A small network was trained on made-up records. Each row is its average activation on records with the value named, seen along a few directions.
Values that are neighbours, or in one group, have similar rows; names and order tell nothing.
In the rows, zero is written as 500.
Random noise pushes rows far along 10 fixed directions. That doesn't count. These rows show it; they differ only by the noise:
[667 646 380 649 676 474 412 268 352 332 418 752 474 549 824 764 450 344
 765 391 381 510 473 370]
[313 378 600 423 404 707 413 503 556 421 434 512 215 547 573 425 701 859
 586 657 488 559 631 486]
[733 595 664 473 650 594 584 456 399 487 434 493 400 387 501 226 754 691
 636 488 554 323 404 470]
[388 539 504 354 632 524 560 471 556 575 500 359 385 422 414 794 564 432
 693 488 487 421 459 599]
[733 338 375 523 678 519 435 461 704 618 530 491 570 470 725 594 571 497
 471 227 413 454 367 494]
[526 377 543 510 641 658 449 476 717 579 428 516 372 243 585 493 678 513
 398 388 334 383 381 433]
[356 597 525 719 511 520 404 248 365 202 362 743 410 603 460 527 400 418
 156 611 477 508 463 470]
[426 508 395 322 433 346 484 359 452 643 460 340 584 530 366 814 405 372
 584 448 472 570 395 636]
[563 562 654 536 435 645 324 332 368 264 283 613 275 521 560 333 799 748
 513 604 351 466 397 300]
[420 529 593 520 550 511 568 361 537 640 415 505 492 154 359 570 465 318
 364 469 403 391 381 605]
[730 543 529 680 450 424 506 313 361 559 452 664 682 357 596 436 446 379
 473 382 445 506 438 513]
[617 554 642 602 369 430 667 558 359 610 603 449 712 408 273 421 576 329
 485 486 635 471 543 584]


Field GIVO:
zelub: [394 585 526 692 505 557 485 502 468 323 499 652 412 510 490 491 335 501
 387 590 596 505 630 519]
fune: [564 537 508 455 342 436 428 647 430 407 594 271 659 844 268 443 655 528
 491 569 624 562 420 472]
rora: [499 452 590 423 541 472 592 681 619 721 619 331 553 411 357 405 584 460
 509 448 519 391 443 568]
vuri: [597 509 516 568 461 501 536 410 488 597 490 615 597 196 752 376 400 549
 696 486 360 473 596 538]
tenes: [408 457 562 437 413 492 495 649 597 553 687 386 483 521 585 855 523 529
 767 479 416 557 619 567]
zavu: [574 357 413 269 357 466 480 567 489 659 521 327 513 641 541 506 612 687
 805 462 555 641 545 510]
vak: [447 412 535 614 457 526 384 444 628 308 431 590 431 513 572 397 442 683
 142 580 426 480 495 504]
nolek: [503 511 521 612 450 621 272 448 559 335 486 558 390 577 622 652 630 607
 581 525 390 528 503 411]
kuvun: [576 589 396 317 761 362 485 373 488 637 429 443 469 551 560 560 378 565
 627 417 529 442 337 590]
mekuv: [600 565 342 440 739 480 488 462 530 413 425 513 425 653 525 420 369 579
 336 442 543 416 447 539]
bepo: [595 472 580 399 438 510 617 691 546 515 621 298 542 583 451 582 633 559
 649 462 560 460 510 498]
dum: [480 684 632 523 507 467 341 317 424 307 357 504 403 547 511 594 563 565
 432 570 250 404 233 456]
lalap: [778 486 644 579 569 515 644 608 581 577 572 368 561 396 411 269 690 557
 397 342 566 352 416 523]
guboz: [548 477 612 393 509 424 434 470 576 596 514 270 464 509 317 624 531 700
 425 456 440 398 334 691]
sek: [299 545 602 498 388 537 487 402 458 499 362 642 428 305 415 349 416 542
 383 682 446 555 617 566]
kagil: [528 600 442 364 546 371 548 464 534 637 559 373 605 488 475 811 451 320
 829 470 442 461 497 645]
gat: [464 450 330 415 629 464 496 529 640 519 537 463 497 611 646 501 237 600
 432 399 606 542 487 582]
lokad: [331 440 487 536 526 568 517 631 695 494 644 326 486 610 438 919 634 370
 601 526 428 474 532 529]
zas: [490 451 651 478 228 450 452 342 536 576 481 346 626 500 426 801 500 621
 522 511 301 494 326 749]
zovu: [116 437 291 315 359 458 325 373 549 530 270 546 461 354 392 413 153 314
  90 587 315 616 315 379]
Each value of GIVO is a pair of two hidden parts, and every pair occurs once (5 first parts, 4 second parts).
zelub and guboz share the first part; zelub and gat share the second. Which value has the first part of gat and the second part of guboz? -> tenes
dum and zovu share the first part; dum and rora share the second. Which value has the first part of rora and the second part of zovu? -> fune
vak and bepo share the first part; vak and vuri share the second. Which value has the first part of vuri and the second part of bepo? -> zas

Field KUNI:
ser: [367 542 613 730 491 591 569 582 565 487 566 625 464 218 498 904 573  55
 617 473 322 468 606 380]
gim: [511 549 565 689 417 400 606 663 577 614 683 434 756 279 358 770 435  45
 437 409 444 425 501 539]
moli: [500 604 488 345 736 425 598 407 547 577 478 363 481 422 413 582 354 512
 484 455 523 329 343 720]
toput: [489 613 705 536 384 454 756 723 429 577 722 381 642 426 329 451 474 418
 666 590 689 445 702 692]
binu: [588 621 495 476 629 470 532 293 399 537 424 573 513 402 590 390 373 581
 616 497 514 430 429 627]
vol: [722 396 436 471 632 509 653 753 567 667 714 403 631 533 578 260 505 638
 590 368 742 441 594 590]
daves: [323 434 501 443 426 622 509 715 504 513 533 545 333 439 546 525 668 444
 765 597 497 615 742 284]
sege: [315 382 313 327 510 482 555 442 573 707 455 518 491 367 579 460 205 538
 507 512 535 618 590 611]
doruz: [283 569 517 609 408 480 436 299 377 381 392 674 444 594 406 608 386 419
 358 662 498 611 564 511]
bato: [236 386 483 384 288 429 550 520 560 652 599 286 530 621 275 854 437 476
 558 557 594 647 628 769]
Each value of KUNI is a pair of two hidden parts, and every pair occurs once (2 first parts, 5 second parts).
bato and sege share the first part; bato and doruz share the second. Which value has the first part of doruz and the second part of sege? -> binu
daves and toput share the first part; daves and ser share the second. Which value has the first part of ser and the second part of toput? -> gim

Field GILOV:
zosi: [413 489 427 522 500 610 382 569 490 375 453 627 331 572 541 526 626 466
 590 581 475 582 627 287]
lizuk: [334 333 328 404 541 512 555 645 611 471 587 428 477 796 523 551 449 507
 487 551 676 603 645 519]
tumu: [235 451 562 423 386 604 565 516 529 525 463 448 359 420 378 457 408 641
 433 618 539 550 586 607]
muni: [341 459 575 545 512 586 477 528 605 480 535 509 479 475 432 447 521 475
 292 545 523 463 491 547]
duk: [633 586 495 543 860 564 585 454 580 451 490 547 420 467 540 408 507 551
 462 429 614 280 437 565]
kopab: [352 494 392 486 503 510 521 686 479 469 597 540 461 622 504 630 494 357
 651 561 593 604 598 376]
desar: [409 544 582 462 627 576 494 464 552 438 479 476 266 420 513 641 560 637
 613 511 454 408 508 542]
sute: [237 627 548 426 511 540 528 478 421 421 434 524 323 362 444 526 406 469
 593 702 465 477 563 520]
moz: [498 407 557 477 459 563 556 634 569 593 533 484 531 393 435 236 558 591
 419 539 579 495 621 530]
zon: [546 645 521 452 545 424 528 521 430 435 549 404 534 619 395 538 471 475
 523 515 567 443 460 534]
nupop: [401 429 492 386 541 559 444 586 536 525 501 394 380 523 450 507 637 544
 552 528 480 513 480 403]
kas: [484 609 663 439 335 496 522 484 325 406 407 456 400 475 364 432 568 596
 583 647 507 500 533 484]
zipof: [395 548 557 375 398 537 536 444 400 442 385 480 397 489 416 397 566 607
 531 666 467 518 462 426]
fut: [554 434 584 496 474 579 421 394 606 539 432 488 404 393 628 652 725 613
 637 426 298 469 427 463]
mol: [430 716 483 455 602 439 472 395 366 357 411 510 422 567 480 673 430 429
 588 586 419 436 432 467]
The values of GILOV form 5 separate groups.
Which other values are in the same group as muni? Give them in the order they are listed. -> kopab, nupop
Which other values are in the same group as fut? Give them in the order they are listed. -> lizuk, zipof
Which other values are in the same group as mol? Give them in the order they are listed. -> sute, zon
Which other values are in the same group as desar? Give them in the order they are listed. -> tumu, kas

Field VATO:
digul: [328 363 606 458  73 539 455 739 577 613 603 361 535 407 426 511 603 550
 593 608 450 673 711 457]
sipem: [383 590 621 650 634 680 501 540 537 286 536 611 318 478 556 574 618 497
 558 613 462 379 591 455]
naku: [398 449 619 468 296 459 312 335 539 451 401 368 493 618 290 547 594 655
 182 569 381 517 300 601]
solu: [287 531 459 437 503 397 556 465 512 512 540 419 570 540 345 581 251 402
 280 578 547 493 448 660]
sufur: [591 647 383 337 749 440 591 488 357 418 467 420 446 731 413 471 521 501
 662 504 693 418 394 477]
zuso: [372 598 484 448 382 450 500 554 302 372 471 508 476 670 308 517 498 383
 516 620 595 610 590 385]
fub: [422 691 510 656 603 477 669 455 313 407 488 682 477 353 430 665 383 140
 601 549 549 462 622 455]
vivet: [423 462 537 403 403 571 399 623 576 559 444 400 395 365 407 628 722 430
 582 511 325 513 464 292]
gul: [648 468 480 447 524 476 521 609 553 521 577 414 560 612 553 427 544 616
 564 437 574 483 533 538]
fadog: [475 469 604 603 335 570 579 501 452 637 501 610 531 233 542 465 562 408
 690 544 439 561 648 476]
The values of VATO form a 2 by 5 grid.
What is the length, in steps, of the shortest route from digul to fadog? -> 5
Each value of VATO is a pair of two hidden parts, and every pair occurs once (2 first parts, 5 second parts).
sufur and fadog share the first part; sufur and zuso share the second. Which value has the first part of zuso and the second part of fadog? -> fub
sipem and naku share the first part; sipem and gul share the second. Which value has the first part of gul and the second part of naku? -> vivet
